arr = [142, 116, 115, 129, 108, 127, 116, 151, 120, 153, 146, 113]
arr[-12] = 142
arr[-10] = 115
arr[6] = 116
arr[5] = 127
arr[-3] = 153

grid =
[[128 130 154 154 154 154 154 154 154 154]
 [128 128 128 128 153 154 154 154 154 154]]
grid[-2,0] => 128
grid[1,3] => 128
grid[0,-9] => 130
grid[:, 3] => [154, 128]
grid[0,-8] => 154
grid[-2,-5] => 154
grid[0,-7] => 154

x =
[[135 130 120 116 120 134 107 132 117 119 140 146 133 126 119]
 [125 124 134 127 133 136 113 116 132 122 122 132 120 138 132]
 [121 128 135 137 137 117 151 128 139 138 117 117 127 123 135]
 [121 123 138 131 138 138 116 112 137 123 116 126 117 141 136]
 [132 133 120 129 122 116 146 142 123 136 136 125 139 115 122]]
x[0][0] = 135
x[2][12] = 127
x[:, 1] = [130, 124, 128, 123, 133]
x[4][10] = 136
x[2][7] = 128
x[2][1] = 128
x[2][2] = 135
x[0][4] = 120
x[:, 8] = [117, 132, 139, 137, 123]
x[1] = [125, 124, 134, 127, 133, 136, 113, 116, 132, 122, 122, 132, 120, 138, 132]
x[4] = [132, 133, 120, 129, 122, 116, 146, 142, 123, 136, 136, 125, 139, 115, 122]
x[4][9] = 136
x[4][5] = 116
x[4][0] = 132
x[:, 4] = [120, 133, 137, 138, 122]
x[4][2] = 120
x[1][3] = 127
x[1][12] = 120
x[:, 13] = [126, 138, 123, 141, 115]
x[:, 6] = [107, 113, 151, 116, 146]
x[2][10] = 117
x[3][0] = 121
x[4][8] = 123
x[1][5] = 136
x[4][3] = 129

X =
[[117 139 103 116 123 129 110]
 [125 119 125 124 130 115 131]
 [146 115 128 142 124 124 121]
 [128 135 144 111 126 131 132]]
Rows and columns are counted from 0.
row 0 col 0 => 117
row 0 col 4 => 123
row 2 col 2 => 128
row 3 col 1 => 135
row 3 col 0 => 128
row 1 col 4 => 130
row 0 col 2 => 103
row 2 col 6 => 121
row 1 col 2 => 125
row 3 col 5 => 131

M =
[[124 127 138 143 139 128 130]
 [130 134 129 128 128 119 125]
 [130 120 126 130 124 135 132]
 [126 138 133 132 134 123 129]
 [126 114 127 131 122 130 126]
 [135 125 118 124 110 138 126]
 [132 137 115 107 117 130 132]
 [133 121 125 124 116 130 127]
 [119 123 136 141 132 118 126]
 [132 126 132 131 125 124 120]]
M[0][0]	124
M[7][5]	130
M[5][4]	110
M[7][4]	116
M[7][3]	124
M[4][2]	127
M[4][3]	131
M[8]	[119, 123, 136, 141, 132, 118, 126]
M[2][1]	120
M[8][0]	119
M[1][6]	125
M[8][2]	136
M[8][1]	123
M[:, 1]	[127, 134, 120, 138, 114, 125, 137, 121, 123, 126]
M[3][1]	138
M[1][1]	134
M[5][0]	135
M[0][2]	138
M[3]	[126, 138, 133, 132, 134, 123, 129]
M[:, 2]	[138, 129, 126, 133, 127, 118, 115, 125, 136, 132]
M[2]	[130, 120, 126, 130, 124, 135, 132]
M[8][3]	141
M[0][1]	127
M[6]	[132, 137, 115, 107, 117, 130, 132]
M[:, 6]	[130, 125, 132, 129, 126, 126, 132, 127, 126, 120]
M[6][4]	117

a =
[[121 121 129 127 145 116]
 [106 130 135 123 138 125]
 [114 136 127 126 129 133]
 [122 123 127 127 127 115]
 [145 123 126 131 129 125]
 [106 138 131 122 132 131]]
a[0,0]: 121
a[:, 3]: [127, 123, 126, 127, 131, 122]
a[1]: [106, 130, 135, 123, 138, 125]
a[5,0]: 106
a[:, 0]: [121, 106, 114, 122, 145, 106]
a[3]: [122, 123, 127, 127, 127, 115]
a[1,5]: 125
a[5,5]: 131
a[0]: [121, 121, 129, 127, 145, 116]
a[1,1]: 130
a[1,0]: 106
a[5,2]: 131

data =
array([[132, 119, 120, 122, 116, 137, 114, 114, 121, 146],
       [131, 125, 110, 132, 112, 119, 141, 117, 144, 125],
       [144, 121, 124, 130, 131, 114, 138, 140, 133, 111],
       [128, 126, 120, 137, 126, 119, 122, 125, 141, 130],
       [140, 122, 117, 118, 126, 131, 116, 117, 125, 150],
       [123, 128, 143, 113, 132, 142, 134, 130, 113, 125],
       [142, 114, 123, 137, 125, 118, 116, 123, 119, 131],
       [133, 130, 121, 126, 131, 136, 129, 120, 126, 141],
       [131, 115, 125, 126, 115, 119, 139, 121, 140, 116],
       [119, 131, 144, 129, 134, 128, 132, 131, 131, 135],
       [127, 123, 117, 122, 125, 132, 115, 114, 130, 139],
       [121, 137, 123, 137, 128, 132, 138, 126, 140, 124],
       [116, 117, 120, 141, 142, 121, 127, 117, 139, 134]])
data[-13,0] => 132
data[-7] => [142, 114, 123, 137, 125, 118, 116, 123, 119, 131]
data[0,1] => 119
data[-12,-3] => 117
data[:, 4] => [116, 112, 131, 126, 126, 132, 125, 131, 115, 134, 125, 128, 142]
data[11,0] => 121
data[:, -3] => [114, 117, 140, 125, 117, 130, 123, 120, 121, 131, 114, 126, 117]
data[7,-10] => 133
data[8,-5] => 119
data[2] => [144, 121, 124, 130, 131, 114, 138, 140, 133, 111]
data[-11,5] => 114
data[-12,9] => 125
data[-12,-5] => 119
data[4,3] => 118
data[-11,8] => 133
data[-7,-2] => 119
data[-10,-7] => 137
data[-9] => [140, 122, 117, 118, 126, 131, 116, 117, 125, 150]
data[-6] => [133, 130, 121, 126, 131, 136, 129, 120, 126, 141]
data[-3,7] => 114
data[-11,9] => 111
data[9,4] => 134
data[9] => [119, 131, 144, 129, 134, 128, 132, 131, 131, 135]
data[:, 0] => [132, 131, 144, 128, 140, 123, 142, 133, 131, 119, 127, 121, 116]
data[-8,4] => 132
data[-11,3] => 130
data[6,-1] => 131
data[-4,-5] => 128
data[-2] => [121, 137, 123, 137, 128, 132, 138, 126, 140, 124]
data[12,-7] => 141
data[-5,1] => 115
data[-6,-1] => 141
data[4,-3] => 117
data[:, 8] => [121, 144, 133, 141, 125, 113, 119, 126, 140, 131, 130, 140, 139]
data[:, -4] => [114, 141, 138, 122, 116, 134, 116, 129, 139, 132, 115, 138, 127]
data[-3] => [127, 123, 117, 122, 125, 132, 115, 114, 130, 139]
data[-1,-9] => 117

A = [135 135 131 139 154 125 114 128 130 130 128 125]
A[0]	135
A[8]	130

W =
[[110 155 102 153 130 106 133 121 150 110 133 116 117 122 119]
 [132 111 127 106 120 115 133 141 131 121 141 141 146 150 145]
 [109 128 150 148 151 101 100 114 125 115 146 135 129 147 111]
 [117 152 114 153 115 116 130 141 146  99 110 105 138 152 150]
 [147 130 157 131 150 144 156 104 139 114 116 101 153 141 150]
 [122 104 119 111 104 150 148 132 124 125 144  99 103 117 116]
 [146 111 114 133 115 156 147 150 146 133 151 117 113 155 133]
 [104 115 140 143 157 155 127 110 123 134 141 133  99 139 125]
 [108 112 127 125 119 144 102 149 105 124 105 134 102 128 142]
 [143 100 105 147 144 125 106 146 115 140 134 152 104 154 100]
 [157 110 152 118 156 106 106 121 104 154 142 121 140 131 157]
 [115 119 122 149 117 122 133 125 115 154 119 103 138 104 126]
 [141 110 128 144 100 153 100 155 106 111 120 146 155 126 104]
 [138 133 122 118 150 157 148 124 107 140 139 111 156 125 104]
 [129 150 106 133 120 136 127 123 142 135 112 151 138 127 126]]
W[0,0]	110
W[6]	[146, 111, 114, 133, 115, 156, 147, 150, 146, 133, 151, 117, 113, 155, 133]
W[:, 11]	[116, 141, 135, 105, 101, 99, 117, 133, 134, 152, 121, 103, 146, 111, 151]
W[1,14]	145
W[12,6]	100
W[2]	[109, 128, 150, 148, 151, 101, 100, 114, 125, 115, 146, 135, 129, 147, 111]
W[6,6]	147
W[10,7]	121
W[:, 6]	[133, 133, 100, 130, 156, 148, 147, 127, 102, 106, 106, 133, 100, 148, 127]
W[3,0]	117
W[5,3]	111
W[13,0]	138
W[0,8]	150
W[6,10]	151
W[14,7]	123
W[2,6]	100
W[8,3]	125
W[7,1]	115
W[8,12]	102
W[11,14]	126
W[8,8]	105
W[7,4]	157
W[1,4]	120
W[12,7]	155
W[4,8]	139
W[9]	[143, 100, 105, 147, 144, 125, 106, 146, 115, 140, 134, 152, 104, 154, 100]
W[:, 13]	[122, 150, 147, 152, 141, 117, 155, 139, 128, 154, 131, 104, 126, 125, 127]
W[10,5]	106
W[5,0]	122
W[4,2]	157
W[6,12]	113
W[9,8]	115
W[6,7]	150
W[5,6]	148

B = ((128, 104, 128, 127, 132, 128, 128, 129, 125, 126, 115, 128, 128, 130, 125), (119, 109, 127, 126, 123, 128, 128, 130, 126, 126, 123, 127, 119, 130, 124))
B[0][0] => 128
B[0][3] => 127
B[1][9] => 126
B[1] => [119, 109, 127, 126, 123, 128, 128, 130, 126, 126, 123, 127, 119, 130, 124]
B[1][12] => 119
B[:, 4] => [132, 123]
B[0] => [128, 104, 128, 127, 132, 128, 128, 129, 125, 126, 115, 128, 128, 130, 125]
B[1][8] => 126
B[1][13] => 130
B[:, 1] => [104, 109]
B[:, 6] => [128, 128]
